A small network was shown many inputs. Here are its activations along a few directions, one row for each input.
In each table, some parts of the input vary, and every possible input appears once, in random order.
Descriptions start from the smaller parts, as in this example, which fits no table here: line(6) and (point or ring(9) or (values(2) and ring(8))).
Shared parts are said once, and a part with two or three values counts as separate values.

Other details of the inputs vary at random and push rows far along two fixed directions, the same in every table; ignore that.

Rows:
row 1: [-21,-4,1,-14,10,-16,-10,-4,-22,0,22,2,13,19]
row 2: [14,1,5,-1,-10,11,11,-1,19,-3,-19,-3,-6,-8]
row 3: [13,-4,-8,7,5,10,-4,7,15,1,-20,-9,-29,-16]
row 4: [-21,10,6,-6,5,-13,-9,-4,-30,-4,18,4,8,17]
row 5: [12,-3,-8,-3,-7,2,7,5,18,-3,-11,3,-5,-5]
row 6: [12,-2,-8,5,4,12,-5,5,16,-1,-20,-4,-30,-17]
row 7: [23,-3,-3,10,-11,11,-19,-4,32,-5,6,-13,-30,-29]
row 8: [-18,7,7,5,5,-11,-7,-13,-29,5,15,5,23,8]
row 9: [-23,6,6,-19,3,-14,-3,1,-22,-6,21,11,9,23]
row 10: [-13,8,7,-4,-5,-9,-28,-16,-14,-6,43,1,9,0]
row 11: [26,7,4,-4,-26,2,-1,4,33,-13,13,-4,-9,-12]
row 12: [-14,-4,9,-5,2,-9,-2,-16,-24,6,16,0,32,15]
row 13: [-19,7,10,7,4,-11,-5,-7,-28,7,16,2,24,12]
row 14: [-7,-16,-15,11,33,7,34,11,-15,15,-84,4,-16,5]
row 15: [7,-7,-30,15,46,24,29,22,-11,7,-72,8,-34,0]
row 16: [-18,2,8,-6,0,-5,-1,-11,-22,5,15,5,31,15]
row 17: [-7,-18,-20,4,36,8,26,19,-12,12,-79,-1,-30,7]
row 18: [-24,11,6,-8,5,-11,-9,-6,-30,-5,17,8,8,17]
row 19: [14,-4,-3,17,0,8,4,-1,12,6,-21,-8,-14,-19]
row 20: [-3,1,6,-7,-18,-16,-14,-13,-3,-5,45,3,25,7]
row 21: [-20,1,10,-2,-4,-6,3,-6,-20,9,16,2,31,16]
row 22: [-26,0,3,-11,4,-13,-6,6,-20,3,23,7,13,21]
row 23: [-14,9,6,1,-8,-8,-25,-8,-13,0,44,-2,9,1]
row 24: [-16,-7,8,-4,0,-9,-1,-16,-23,6,16,1,32,14]
row 25: [-4,4,15,-5,-15,-4,-16,-21,-6,-2,39,1,29,2]
row 26: [24,5,6,19,-19,12,-8,0,32,1,5,-11,-17,-29]
row 27: [5,-11,-21,9,41,26,44,17,-11,10,-73,5,-6,0]
row 28: [19,-8,-2,14,3,6,0,-7,13,3,-22,-9,-14,-19]
row 29: [18,5,-13,6,14,22,3,19,18,-8,-4,5,-21,-10]
row 30: [27,-1,6,8,-23,16,-6,-3,37,0,9,-12,-7,-25]
row 31: [20,-1,-3,-1,-15,8,-13,9,37,-5,14,-8,-25,-20]
row 32: [-13,8,9,-10,-8,-11,-19,4,-6,-4,45,2,11,11]
row 33: [26,9,8,15,-21,10,-5,-4,32,-7,3,-11,-19,-27]
row 34: [27,-3,3,18,-14,9,-12,-11,29,-1,4,-12,-15,-31]
row 35: [-36,-19,-17,-11,32,-19,35,8,-49,14,-48,14,24,40]
row 36: [-38,-11,-8,-20,37,-18,26,13,-50,5,-39,12,8,44]
row 37: [24,4,2,1,-24,4,-6,8,35,-6,16,-5,-6,-14]
row 38: [14,-3,3,5,-7,12,8,4,19,5,-15,-8,-3,-9]
row 39: [14,-8,-8,-5,-5,0,5,-3,18,-5,-11,2,-5,-5]
row 40: [-4,8,6,-7,-17,-14,-13,-5,-5,-4,43,3,26,9]
row 41: [-6,12,13,8,-9,-9,-19,-14,-14,2,40,-3,22,-2]
row 42: [11,1,-4,4,-1,8,1,6,15,-5,-20,-5,-31,-11]
row 43: [7,-4,-5,-6,1,7,0,14,21,-2,-12,1,-24,-6]
row 44: [26,6,11,4,-28,14,0,-3,38,-7,7,-11,-10,-21]
row 45: [-17,7,4,-15,-7,-17,7,-4,-19,-7,16,13,23,23]
row 46: [28,10,9,14,-18,9,-6,-4,31,-7,2,-12,-19,-26]
row 47: [10,-3,-3,-8,-3,4,6,12,19,-6,-11,-1,-26,-3]
row 48: [-7,10,8,-8,-20,-11,-12,-3,-1,-6,43,9,24,9]
row 49: [-41,-23,-16,-16,42,-18,24,4,-49,13,-43,9,9,39]
row 50: [-13,18,0,14,18,1,0,-5,-36,4,24,10,26,6]
row 51: [-7,-20,-13,0,28,11,40,12,-10,15,-82,3,-7,12]
row 52: [-26,7,4,-4,6,-9,-13,-3,-29,1,19,8,11,15]
row 53: [-4,13,19,-6,-20,-5,-8,-12,-5,-5,38,-3,26,7]
row 54: [28,1,4,15,-13,11,-13,-12,30,-4,1,-8,-17,-32]
row 55: [28,1,6,6,-20,16,-6,-2,35,0,8,-13,-6,-24]
row 56: [10,-5,-5,-1,-11,1,9,10,19,0,-8,0,-4,-4]
row 57: [-2,4,6,-8,-15,-16,-15,-12,-5,-5,44,2,26,9]
row 58: [9,-3,-6,8,0,11,-2,9,17,2,-18,-6,-28,-14]
row 59: [-5,12,10,-11,-25,-14,-5,-5,-2,-10,42,6,21,10]
row 60: [11,-6,-7,-5,4,5,-1,13,19,-1,-12,-5,-22,-7]
row 61: [14,4,3,11,-4,8,6,-1,14,-4,-24,-3,-16,-15]
row 62: [9,-5,-8,-6,3,7,0,11,21,-2,-12,-1,-24,-8]
row 63: [20,5,-13,6,6,18,13,15,16,-9,-4,5,-3,-13]
row 64: [-22,0,2,-4,11,-13,-16,-11,-30,1,20,0,12,13]
row 65: [-40,-20,-16,-19,44,-16,23,3,-48,10,-44,13,7,38]
Each input here is: ring(5) and (point or (values(3) and line(4))).
- The inputs of row 7 and row 20 match in every part but the ring(5) part. If row 52 is changed in the same way as row 7 into row 20, which row does it become? => row 48
- The inputs of row 54 and row 10 match in every part but the ring(5) part. If row 33 is changed in the same way as row 54 into row 10, which row does it become? => row 42
- Change only the ring(5) part in row 2. List by row number the other rows that result. => row 9, row 18, row 45, row 61
- A walk changes only the ring(5) part. It starts at row 31 and steps to row 23. List the rest of the walk in order. => row 19, row 30, row 35
- Change only the values(3) part in row 5. List by row number the other rows that result. => row 35, row 40
- Change only the values(3) part in row 11. List by row number the other rows that result. => row 45, row 59

Rows:
row 66: [-30,-14,-11,8,48,-4,15,-2,-49,18,-54,4,1,18]
row 67: [29,-1,-10,21,11,28,0,6,29,2,-39,-9,-45,-35]
row 68: [-33,-3,-21,7,62,8,26,13,-63,15,-45,15,16,27]
row 69: [49,-1,-18,31,9,44,26,16,39,6,-51,-7,-22,-38]
row 70: [31,8,27,23,-48,5,-41,-35,37,0,67,-23,16,-42]
row 71: [-32,-32,-23,-13,43,-17,13,3,-38,14,-59,1,-18,26]
row 72: [-30,-12,-25,-13,46,-7,24,23,-38,1,-59,15,-28,30]
row 73: [-49,9,7,-19,7,-37,-33,-11,-53,-3,71,14,34,37]
row 74: [37,-10,-22,-8,2,26,24,35,55,-8,-31,1,-36,-16]
row 75: [-33,22,26,-18,-26,-28,-9,-20,-38,-9,76,15,69,35]
row 76: [30,-17,-10,-9,-12,10,6,17,53,-3,-31,-7,-39,-18]
row 77: [42,-14,-3,2,-21,13,20,3,54,-2,-43,-10,-17,-24]
row 78: [35,1,-11,23,11,34,5,11,35,-3,-49,-9,-58,-40]
row 79: [-33,-23,-9,7,45,-9,8,-14,-50,21,-52,-4,2,17]
row 80: [28,25,0,-2,-26,10,-41,11,42,-23,92,2,-11,-27]
row 81: [32,25,22,24,-46,14,-33,-21,36,-6,70,-11,16,-40]
row 82: [-30,2,1,12,24,-5,24,-9,-53,13,-26,11,35,22]
row 83: [-31,-1,26,-19,-27,-36,-14,-36,-35,3,64,1,71,30]
row 84: [-25,-2,5,14,22,-8,28,-6,-45,15,-44,2,22,19]
row 85: [22,33,27,19,-36,7,-49,-15,28,-14,75,-14,-16,-37]
row 86: [-51,21,13,-18,1,-35,-32,-6,-56,-8,70,12,21,38]
row 87: [-43,12,14,-29,-13,-32,-20,-6,-37,-5,74,16,46,40]
row 88: [33,19,25,24,-46,9,-37,-25,37,-4,69,-14,18,-40]
row 89: [-29,-31,-10,-24,19,-19,18,1,-24,14,-42,1,4,31]
row 90: [21,21,16,-14,-50,2,-37,4,48,-24,81,-2,-10,-17]
row 91: [44,-5,-13,2,-7,27,34,19,47,-5,-34,-1,-11,-16]
row 92: [30,-9,-22,1,7,18,1,23,44,-8,-40,-5,-64,-26]
row 93: [-24,-4,8,-13,4,-18,31,-2,-33,4,-30,6,29,34]
row 94: [33,-8,-7,-6,-16,16,11,25,58,-8,-45,-12,-58,-21]
row 95: [-21,-9,-3,-13,11,-14,35,-2,-30,7,-35,11,33,32]
- What do these inputs look like to the network? => ring(5) and (point or line(5))
- The inputs of row 67 and row 87 match in every part but the ring(5) part. If row 66 is changed in the same way as row 67 into row 87, which row does it become? => row 76
- A walk changes only the line(5) part. It starts at row 84 and steps to row 82. List the rest of the walk in order. => row 81, row 88, row 70
- Change only the line(5) part in row 92. List by row number the other rows that result. => row 71, row 72, row 73, row 86

Rows:
row 96: [-14,-15,-10,-8,14,-1,14,9,-10,11,-28,3,4,15]
row 97: [29,9,-4,10,-2,20,-18,1,31,-9,7,-5,-33,-33]
row 98: [-46,23,26,4,-7,-29,-11,-26,-68,7,60,11,73,35]
row 99: [-10,-6,3,14,13,-1,14,-17,-23,13,-40,-4,11,0]
row 100: [24,7,-2,11,-2,23,-16,10,32,-5,14,-7,-28,-26]
row 101: [29,0,8,0,-25,14,-1,-1,39,-3,12,-11,-1,-19]
row 102: [-13,25,38,12,-37,-12,-40,-30,-15,1,97,-7,52,-4]
row 103: [-11,-15,-12,-4,22,-12,4,-2,-19,4,-29,1,-8,10]
row 104: [11,3,-2,-22,-17,-1,-19,23,41,-19,9,-4,-59,-7]
row 105: [-12,-15,-10,-7,14,-5,13,0,-13,5,-30,6,1,13]
row 106: [23,5,-2,1,-22,7,-5,8,36,-8,16,1,-9,-17]
row 107: [-13,-15,-12,-3,22,-7,7,7,-16,10,-25,-1,-6,12]
row 108: [-5,-12,-2,-7,10,-2,25,-7,-12,3,-33,3,12,14]
row 109: [30,9,7,0,-27,8,3,1,35,-11,18,-2,6,-15]
row 110: [-11,4,-14,2,26,7,15,14,-23,0,-22,9,-6,10]
row 111: [-10,-8,-14,-2,19,-10,15,10,-16,3,-25,6,-5,13]
- What do these inputs look like to the network? => point or (values(3) and line(5))
- Change only the values(3) part in row 97. List by row number the other rows that result. => row 100, row 110
